A small network was shown many inputs. Here are its activations along a few directions, one row for each input.
Each table varies a few parts of the input and shows all the possible inputs, shuffled.
Descriptions start from the smaller parts, as in this example, which fits no table here: one of 8 places around a ring, together with either a single point or (one of 2 separate values, together with one of 4 places along a line) or one of 9 places around a ring.
Shared parts are said once, and a part with two or three values counts as separate values.
In the rows, zero is written as 128.

Other details of the inputs vary at random and push rows far along two fixed directions, the same in every table; ignore that.

Rows:
x1: [144  89 118 107 108  69 137 129 143  69 132 131]
x2: [ 90 176 111 166 162 153 156 131 164 181 130 128]
x3: [173  98 172 125 146 136 131 150 157 112 123 189]
x4: [178  58 127 104 115  97 159 144 151 103 179 184]
x5: [107 106 120 115  98  85  90  95  93 120 119 120]
x6: [117 161  92 104 130 175 135 107 158 161 162 141]
x7: [118 139  82 156 127 142 132 113 147 135 131 150]
x8: [144 106 131  87 121 102 188 114 161 137 144  92]
x9: [ 87 171 171 156 115 139 166 122  97 143  81  63]
x10: [ 77 176  99 154 147 197  54 116 107 197 131 193]
x11: [203  56 161 124 118 105 153 158 108 109 126 156]
x12: [101 122 138 155 114 105 156 128  90 143  74  49]
x13: [ 89 156 149 103 114 121 127 106  73  93 110  58]
x14: [ 70 207 103 165 153 207  80 109  85 188 122 157]
x15: [107 111 135 144 146  73 178 127 136 109  95  85]
x16: [ 79 137 133 106 128 113 214  91 132 139 107  47]
x17: [172 120 171 119 120 122 138 154 130 139 133 130]
x18: [116 164 177 146 121 119 154 136 140 123  95  42]
x19: [144 112 107 102 154 160  99 159 164 124 175 216]
x20: [ 80 181 126 173 141 174 108 139 119 220  90 169]
x21: [ 93 164  93 125 145 184 118 130 162 157 155 158]
x22: [106 190 123 139 121 126 118 128 108 135 114  45]
x23: [ 93 166 129 157 111 117 127  88  75 107 102  79]
x24: [112 142 109 183 147 163  80 131 119 204 127 165]
x25: [180  99 116  84 114 111  69 156 142 158 163 198]
x26: [169 111 141 106 145 167  93 143 111  94 150 199]
x27: [113 200 125 150 171 192  93 135 125 147 130 137]
x28: [185 111 148 122 128 145 105 168 136 185 156 208]
x29: [118 158  87 135 134 153 126 136 165 151 153 148]
x30: [174 106 138 129 125 130 105 121 107  80 138 188]
x31: [ 86 177 113 161 171 206  81 118 130 138 109 150]
x32: [ 95 121 110 134 134 102 210  92 125 140  92  33]
x33: [144  95 131 110 145 134 170 146 151 139 148 199]
x34: [158 102 135 124 157 113 141 161 171 131 154 190]
x35: [ 64 143 116 137 111  89 140  97 116  78 105  77]
x36: [155 133 152  74 120 120 116 144 105 103 148 129]
x37: [ 96 161 145 177 122 129 140 113  93 136 112  42]
x38: [154  83 164  38 115  70 124 145 137  34 135  74]
x39: [114 133 166 168 130 110 165 122 113 110  74  34]
x40: [ 63 142 152 127 137  89 181 120 134 109  92  57]
x41: [135  83 140  85  77  57 124 105  74  75 129  95]
x42: [ 92 190 102 144 148 197  50 131 134 218 137 193]
x43: [170  99 148 153 150 137 112 139 152 111 146 172]
x44: [147  83 114 107 104  76  88 118 106 124 121 128]
x45: [124  70 129  69 112 112 125 136 135  66 151 146]
x46: [156  93 122 112 101  91 104 120  99 116 131 123]
x47: [170  92  87 112 108 129 146 104 146 119 157 163]
x48: [172  91 137 110 119  83 114 138 139  58 123 126]
x49: [183  83 142 100 120 112  96 172 145 177 141 201]
x50: [137 136 133 140 113 107 127 122 108  77 100  68]
x51: [159 112 129 158 134 153 100 141 108 171 159 181]
x52: [ 81 163 158 141 115 131 151 130  94 162  89  80]
x53: [ 84 164 106 194 162 150 136 122 146 151 131 137]
x54: [118 193  93 203 150 183  98 114 101 167 102 139]
x55: [ 95 179 121 123 111 115 108 122 109 152 116  48]
x56: [128 124  94 153 143 158 162  99 145 164 158 137]
x57: [127 135 172 130 133  98 145 138 162 105 101  64]
x58: [115 173 164 184 148 184 137 133 131 156  96 138]
x59: [103 138 160 165 144  94 157 116 134 106  70  37]
x60: [116 222 101 196 170 210  87 141 138 172 121 140]
x61: [147 115 103  73  94 104 157 114 160 117 156  91]
x62: [126 119 111 100 116  91 135 145 158  88 140 103]
x63: [127 114 140 121 118  98 110 110 120  62 111 118]
x64: [138  76 114  55  92 123 155 112 133  92 167 126]
x65: [ 68 140 101 134 101 109 151  91 119  99 115  78]
x66: [164  76  98  94  97 123 147  98 132  99 166 180]
x67: [126  90 124 123 136  78 193 130 135 115 115  98]
x68: [160 139 129  94 129 162  78 151 121 163 168 215]
x69: [173 118 146 177 147 173 110 144 135 135 151 181]
x70: [126  70 121  62 101 117 142 130 136  80 163 140]
x71: [202  93 132  93 133 114  95 168 164  82 161 177]
x72: [178  57 128 124 128 103 115 159 116 152 115 186]
Each input here is: one of 8 places along a line, together with either one of 4 separate values or one of 5 places around a ring.
Changing only the place on the line of 8 turns x56 into x43. The same change can be made to x64. Which row results?
Answer: x31
Changing only the place on the line of 8 turns x57 into x18. The same change can be made to x38. Which row results?
Answer: x27
Which other rows does x35 become when the place on the line of 8 takes its other values? List them by row number.
Answer: x5, x23, x30, x41, x63, x65, x66
Which other rows does x29 become when the place on the line of 8 takes its other values? List them by row number.
Answer: x22, x25, x55, x60, x61, x62, x71
Which other rows does x17 become when the choice among 4 separate values takes its other values? List them by row number.
Answer: x9, x11, x37
